These are the activations of a small neural network, seen along a few directions. Each row is one input.
In each table, some parts of the input vary, and every possible input appears once, in random order.
A made-up example of a description, with smaller parts first: one of 6 places along a line, together with either a single point or (one of 2 separate values, together with one of 5 places around a ring) or one of 11 places around a ring.
Shared parts are said once, and a part with two or three values counts as separate values.

Other details of the inputs vary at random and push rows far along two fixed directions, the same in every table; ignore that.

Table:
x1: [-2, -10, -2, 4, -3, 1, -1, 0, -1, 8, 7, -7]
x2: [-1, -10, -2, 7, -6, 0, 1, -2, -2, 6, 3, -5]
x3: [-29, 50, 43, -21, -17, 17, -17, -9, -4, -13, 9, 51]
x4: [-2, -11, -1, 4, -6, 0, 3, 0, 0, 3, 6, -7]
x5: [2, -3, -2, 14, -5, -2, 1, 1, 6, 0, 0, -9]
x6: [1, -3, -1, 10, -4, -3, -2, 8, 6, 2, 1, -10]
x7: [-1, -10, -2, 6, -8, -1, 3, -3, -2, 3, 3, -6]
x8: [-2, -11, 0, 3, -3, 3, 3, 3, -2, 0, 6, -7]
x9: [1, -4, 0, 10, -1, 2, 2, 6, 6, -2, 3, -10]
x10: [10, 13, -3, -12, 13, -10, 1, -12, 14, -10, -18, 12]
x11: [2, -2, -2, 10, 0, 2, -2, 13, 1, -3, -1, -10]
x12: [4, 7, -2, -24, 16, -12, 0, -13, 8, 2, -9, 13]
x13: [9, 13, -5, -19, 15, -8, 4, -5, 15, -7, -11, 12]
x14: [2, -2, -4, 10, -5, 0, 3, 6, 5, 2, 5, -8]
x15: [-1, -9, 0, 2, 1, 0, 0, 5, -5, 7, 7, -7]
x16: [10, 13, -3, -14, 16, -8, 2, -9, 13, -12, -17, 11]
x17: [10, 14, -4, -14, 13, -12, -2, -7, 12, -8, -19, 12]
x18: [-32, 43, 38, 17, -34, 28, -16, 8, -11, -8, 22, 33]
x19: [0, -9, -3, 6, -4, 4, 2, 2, -6, -2, 2, -6]
x20: [1, -7, -2, 6, 0, 1, 0, 4, -10, 5, 3, -6]
x21: [7, 7, -2, -24, 20, -9, 0, -8, 3, -2, -11, 13]
x22: [10, 14, -4, -15, 16, -10, -2, -3, 11, -10, -19, 12]
x23: [0, -7, -3, 5, -8, 0, 3, 0, -6, 2, 1, -8]
x24: [6, 7, -2, -23, 8, -13, 3, -16, 8, -2, -13, 12]
x25: [-1, -6, -4, 7, -2, 0, 0, 0, -8, 6, 3, -6]
x26: [-1, -8, -1, 1, -4, 4, 3, 5, -5, -1, 3, -9]
x27: [-34, 35, 41, 13, -32, 31, -19, 4, -19, -8, 22, 35]
x28: [1, -7, -3, 7, -2, -1, -1, 1, -9, 7, 3, -6]
x29: [8, 6, -4, -21, 16, -6, 2, -12, 5, -7, -15, 15]
x30: [-1, -6, -4, 6, 0, 2, 0, 4, -9, 4, 3, -7]
x31: [8, 12, -2, -19, 17, -11, -1, -3, 16, -8, -15, 11]
x32: [0, -8, -4, 6, -1, 5, -1, 2, -7, 3, 3, -6]
x33: [1, -4, 0, 12, -3, -1, 2, 3, 7, 0, 2, -10]
x34: [-1, -9, -3, 3, 1, 6, -1, 4, -6, 3, 5, -7]
x35: [8, 6, -3, -20, 11, -10, 3, -15, 6, -7, -15, 15]
x36: [2, -3, -1, 11, 0, 4, 2, 7, 3, -5, 1, -10]
x37: [0, -8, -4, 7, -4, 2, -1, -1, -6, 5, 3, -6]
x38: [0, -8, -2, 6, -3, -3, 0, 0, -6, 10, 4, -6]
x39: [7, 5, -2, -23, 17, -5, 2, -10, 7, -6, -12, 14]
x40: [-2, -11, -1, 5, -4, 1, 2, 0, 0, 6, 6, -6]
x41: [-3, -7, -3, 6, -3, -3, 0, -1, -5, 9, 4, -7]
x42: [0, -7, -3, 4, -6, 3, 3, 3, -7, -1, 1, -9]
x43: [-2, -11, 0, 3, -2, 4, 2, 3, -1, 3, 6, -6]
x44: [-1, -10, -1, 4, -2, 5, 3, 4, -5, -2, 4, -7]
x45: [-3, -10, -2, 3, 0, 4, 0, 3, -2, 5, 7, -7]
x46: [4, 0, -7, 13, -6, 1, 3, 5, 0, 0, 1, -6]
x47: [2, -1, -5, 9, -2, 5, 3, 10, 1, -3, 3, -8]
x48: [-3, -7, -3, 3, 2, 3, 0, 6, -7, 4, 5, -8]
x49: [-1, -9, -3, 6, -4, 0, -1, -2, -3, 8, 4, -6]
x50: [-4, -8, -2, 2, 1, 1, 0, 5, -4, 7, 7, -8]
x51: [2, -2, -3, 13, -5, -4, -2, 6, 4, 2, -1, -9]
x52: [5, 6, -1, -27, 13, -9, 4, -10, 9, -5, -11, 11]
x53: [4, 0, -6, 12, -3, 4, 3, 8, -1, -3, 1, -7]
x54: [-1, -9, 0, 4, -2, -2, 0, 2, -4, 10, 7, -7]
Each input here is: one of 6 places around a ring, together with either one of 3 separate values or one of 6 places along a line.
- Changing only the place on the ring of 6 turns x43 into x39. The same change can be made to x31. Which row results? => x11
- Changing only the place on the ring of 6 turns x10 into x36. The same change can be made to x35. Which row results? => x44
- List by row number the other rows that have the place on the ring of 6 in common with x38. => x2, x5, x7, x18, x24, x41, x49, x51
- Which other rows does x16 become when the choice among 3 separate values takes its other values? List them by row number. => x22, x53

Table:
x55: [0, 1, -2, -3, -1, 1, -1, 7, 2, 2, 4, -3]
x56: [2, -1, -1, 4, 0, 0, -2, 2, -7, 4, -3, 1]
x57: [1, -4, -1, 6, 1, 3, -3, -4, -4, -1, -2, 0]
x58: [0, -4, 2, 0, 2, -1, -1, 1, -8, 7, 0, -1]
x59: [1, 1, 1, 2, -3, 0, 3, 4, 2, -7, 0, -6]
x60: [-1, -5, 1, -3, -6, -1, 2, -3, -6, -1, 1, -2]
x61: [3, 0, -4, 3, -1, -2, -1, 2, -8, 3, 1, 1]
x62: [-29, 47, 40, -4, -16, 24, -24, -2, -15, -12, 8, 47]
x63: [1, 1, 2, 4, -1, 2, 6, 2, 4, -6, 0, -5]
x64: [4, 5, -4, -28, 24, -11, -1, -13, 9, -1, -14, 13]
x65: [1, 0, -3, 4, -6, -1, 2, 3, -1, -7, -3, -1]
x66: [3, -1, 2, 5, 2, 5, 2, 1, 5, -5, 1, -4]
x67: [1, -1, -2, 6, -3, 2, 5, 0, 1, -6, -3, -1]
x68: [-4, -3, -2, -5, -3, 2, 4, 0, -2, 4, 4, -3]
x69: [0, 5, 2, 9, -5, -7, 0, -2, 11, 4, 1, -5]
x70: [1, -2, -1, -1, 1, -2, 0, 0, -8, 5, 5, -1]
x71: [7, 8, -6, -29, 22, -14, 3, -11, 8, 0, -9, 15]
x72: [3, -5, -1, 5, -2, 5, 0, -4, -2, -2, -2, 2]
x73: [1, 2, -2, 7, 2, 0, -1, 6, -3, 1, -4, 0]
x74: [0, -2, -1, -3, -5, 1, 3, -3, -6, 3, 1, -3]
x75: [2, -3, -2, 7, -1, 5, 1, 0, 2, -5, -2, 1]
x76: [1, 0, 1, 6, 5, 4, -1, 2, 3, -4, 0, -5]
x77: [1, -4, 0, 4, -5, 2, 4, -4, -4, -3, -2, 0]
x78: [2, 4, -7, 4, -2, 1, 0, 4, -2, 0, -1, -1]
x79: [-1, -4, 1, -3, -4, 0, 1, 6, 4, -4, 2, -4]
x80: [3, 5, -1, 4, 3, -1, 1, 7, 0, -1, 3, -4]
x81: [-3, -8, 2, -2, 2, 5, 2, -3, 1, 1, 5, 0]
x82: [-4, -2, -3, -4, 0, 1, 2, 1, -3, 5, 6, -2]
x83: [1, 0, 0, -1, 2, -1, -1, 9, 1, 2, 6, -2]
x84: [0, 2, 1, 5, 5, 1, -3, 5, 1, -2, -2, -6]
x85: [2, 0, -4, 1, -7, 2, 2, -1, -6, 1, -3, -1]
x86: [-1, -4, 2, 1, 4, 3, -3, 4, 5, -2, 3, -3]
x87: [-1, -4, 3, -1, -2, 2, 4, 4, 5, -4, 3, -3]
x88: [-5, -7, 1, 0, 5, 3, -1, -2, -1, 2, 5, -1]
x89: [2, 6, -3, 2, 0, 1, 1, 5, 1, -1, 2, -6]
x90: [0, -2, 2, 0, 3, 0, -2, 9, 2, 4, 2, -2]
x91: [-2, -4, 1, 0, 3, 0, -5, -2, -7, 4, 0, -3]
x92: [11, 5, -1, -26, 20, -7, 2, -11, 18, -8, -13, 14]
x93: [2, 3, -5, 6, 1, -2, 0, 6, -3, 0, 1, 1]
x94: [-4, -4, 1, -2, 4, 0, 0, 4, -4, 7, 3, -1]
x95: [1, 0, -1, 9, -9, -7, -2, -8, 3, 7, -1, 1]
x96: [-1, -6, 3, -1, -4, 1, 4, -5, -4, -1, 1, -2]
x97: [2, 4, -1, 1, -3, 2, 4, 4, 2, -2, 0, -6]
x98: [0, -1, -3, 8, 3, 3, -2, 0, 0, -4, -2, 0]
x99: [-5, -7, 2, -3, -1, 2, 6, -2, 0, 0, 4, -2]
x100: [0, -1, -1, -4, -4, 2, 2, 6, 3, 0, 2, -4]
x101: [1, -3, -2, 1, -7, -1, 1, -1, -5, -4, -3, -1]
x102: [-1, -2, 2, 4, -8, -8, -2, -10, 3, 9, 2, -1]
x103: [0, -1, -3, -3, -3, 0, 0, -2, -7, 5, 3, -2]
x104: [-1, 1, -3, 7, 3, 1, -4, 4, -2, -2, -4, -2]
x105: [-1, -6, 2, 2, 2, 2, -3, -5, -5, 1, 2, -1]
x106: [1, 3, -5, 3, -5, 2, 3, 3, -1, -2, -3, -2]
x107: [8, 10, -1, -22, 13, -19, 0, -15, 24, 1, -13, 14]
x108: [2, 3, 2, 5, 4, 0, 0, 8, 0, 1, -1, -4]
x109: [0, 3, -2, 11, -7, -7, -1, -4, 8, 4, -2, 0]
x110: [-5, -6, 0, -5, -3, 0, 3, 0, -2, -1, 4, -2]
x111: [-5, -3, 2, 2, -5, -7, 0, -6, 7, 10, 5, -1]
x112: [-2, -3, 2, 0, 4, 1, -5, 7, 2, 1, 1, -4]
x113: [2, 1, -6, 2, -4, 1, -1, 0, -7, 2, -1, 0]
x114: [1, -8, 2, 0, -1, 4, 0, -6, -3, 1, 2, 0]
- What is each input in this table made of? => one of 6 places around a ring, together with either a single point or one of 9 places around a ring
- Changing only the place on the ring of 6 turns x98 into x86. The same change can be made to x73. Which row results? => x90
- List by row number the other rows that have the place on the ring of 6 in common with x71. => x64, x68, x81, x82, x88, x94, x99, x110, x111
- Which other rows does x95 become when the place on the ring of 6 takes its other values? List them by row number. => x69, x102, x107, x109, x111

Table:
x115: [-18, 25, 20, -30, 10, 7, -14, -5, 3, -6, 3, 39]
x116: [17, 6, -9, -17, 28, -16, -1, -15, 19, -10, -24, 3]
x117: [14, -33, -27, -1, 11, -12, 12, -9, 6, 10, -4, -17]
x118: [-11, -6, 14, -5, -11, 38, 5, 17, -29, -32, 6, 2]
x119: [2, 0, -11, 28, -15, 4, 3, 15, -5, -1, 4, -13]
x120: [-8, 45, 20, -9, 5, 12, -8, 13, 1, -12, 4, 32]
x121: [-4, -10, 5, 12, -8, 5, 8, 17, 4, 6, 20, -21]
x122: [-13, 9, 18, 21, -9, 14, -13, 11, -2, -5, 4, 0]
x123: [-13, 7, 8, -2, -11, 7, 0, -12, -20, 8, 10, 9]
x124: [-3, -14, 0, -3, 5, 0, 4, 5, -19, 16, 14, -12]
x125: [5, -1, -2, -16, 6, -12, 3, -3, 19, -1, -11, -3]
x126: [-3, 16, 3, 12, -7, 7, -8, 17, -1, -4, -2, 3]
x127: [7, 2, -11, 15, -4, 2, -2, 14, 0, -1, -1, -14]
x128: [-9, -18, 1, 9, -10, 3, -4, 6, -21, 17, 9, -15]
x129: [9, -6, -7, -20, 13, -10, 1, -18, 9, 1, -12, 17]
x130: [19, -22, -22, -9, 10, -20, 12, -5, 20, 4, -9, -27]
x131: [-10, -2, 9, -2, 5, 14, -2, 7, -5, 7, 20, 6]
x132: [-2, -1, -7, 22, -7, 4, -3, 28, -4, 0, 6, -17]
x133: [-18, 27, 24, -23, -5, 7, -15, -14, -17, 1, 5, 31]
x134: [-1, -11, -4, -10, 9, 1, -4, -2, 4, 7, -2, 2]
x135: [4, -11, -6, 24, -3, -2, 4, 1, 2, -3, -2, -16]
x136: [10, 2, -7, -32, 20, -23, 7, -6, 25, -6, -16, 2]
x137: [-8, 32, 25, -8, 14, 9, -8, 1, 5, -13, 1, 25]
x138: [24, -12, -26, 11, 5, -12, 8, 7, 7, 2, -14, -19]
x139: [-11, -18, 1, 6, -7, 0, -3, 10, -22, 15, 13, -16]
x140: [-9, 9, 8, 5, -17, 7, 7, -3, 6, -2, 10, -1]
x141: [-12, -4, 7, 4, -8, 15, -9, 1, -7, 6, 16, 3]
x142: [-7, -17, -3, 13, -15, 0, 3, -3, -22, 14, 11, -12]
x143: [3, -16, -3, 13, -16, -7, 7, 1, 8, 2, 3, -15]
x144: [20, -14, -22, 6, 19, -13, 13, -12, 13, -2, -16, -19]
x145: [18, 7, -5, -13, 21, -19, 1, -19, 18, -12, -28, 14]
x146: [-7, -5, 7, 3, -9, 11, -6, -3, -5, 5, 10, 10]
x147: [12, 7, -8, -27, 11, -21, 12, -19, 24, -8, -17, 10]
x148: [19, 8, -4, -15, 23, -17, 0, -18, 18, -10, -26, 11]
x149: [16, 9, -21, -1, 9, -7, 10, -3, 9, -5, -14, -2]
x150: [-11, 7, 18, 12, -26, 9, -3, 4, 2, -1, 13, 2]
x151: [-13, 28, 15, -23, 3, 12, -5, -20, 2, -6, 3, 40]
x152: [-12, 6, 13, 17, -2, 8, -10, 14, -1, -6, 5, -4]
x153: [-8, -3, 9, 1, -14, 0, -5, -8, -20, 9, 5, 9]
x154: [9, -7, -13, 28, -14, -1, 2, 14, -3, 0, -2, -14]
x155: [2, -21, -5, 5, -8, -5, 1, -5, -18, 16, 4, -13]
- What is each input in this table made of? => either a single point or (one of 5 places along a line, together with one of 8 places along a line)
- Which other rows does x120 become when the place on the line of 8 takes its other values? List them by row number. => x119, x126, x127, x132, x138, x149, x154
- Which other rows does x117 become when the place on the line of 5 takes its other values? List them by row number. => x119, x135, x142, x147

Table:
x156: [10, 7, -7, 26, -6, -2, 1, 14, 16, -12, -6, -14]
x157: [2, -13, -5, 6, -12, -2, 3, -7, -12, 5, 0, -7]
x158: [0, -11, -5, 11, -5, -3, -2, -7, -10, 10, 1, -8]
x159: [10, 19, 3, -44, 34, -12, 2, -14, 18, -16, -22, 29]
x160: [6, 4, -5, 26, -16, -9, 3, 0, 17, 2, -5, -11]
x161: [-2, -15, 1, 6, -5, -4, 3, -3, 1, 8, 7, -9]
x162: [4, -6, -6, 6, 4, 6, 5, 10, -7, 1, 5, -11]
x163: [-51, 58, 60, 11, -45, 39, -31, 3, -25, -5, 33, 59]
x164: [10, 19, -1, -46, 31, -7, 4, -16, 20, -18, -22, 28]
x165: [3, -8, -8, 8, 4, 5, 0, 12, -7, 2, 2, -8]
x166: [-4, -11, -3, 3, -7, -6, 2, 0, -2, 11, 7, -11]
x167: [-2, -8, -5, 3, 3, 3, 3, 14, -3, 0, 4, -14]
x168: [1, -9, -1, 3, 5, 4, -1, 14, 0, 2, 5, -15]
x169: [3, -8, -6, 11, 5, 6, -1, 7, -11, -1, -2, -10]
x170: [-2, -15, -3, 4, -8, 1, 5, -5, 3, 6, 8, -10]
x171: [1, -9, -5, 7, -6, -3, 4, -4, -5, 12, 8, -8]
x172: [8, 19, 3, -47, 25, -22, -2, -26, 20, -1, -20, 29]
x173: [5, -10, -7, 6, -2, 6, 4, 8, -13, -6, -3, -10]
- What is each input in this table made of? => one of 2 separate values, together with either a single point or one of 8 places along a line
- Changing only the choice among 2 separate values turns x166 into x167. The same change can be made to x157. Which row results? => x173
- Which other rows does x171 become when the choice among 2 separate values takes its other values? List them by row number. => x162
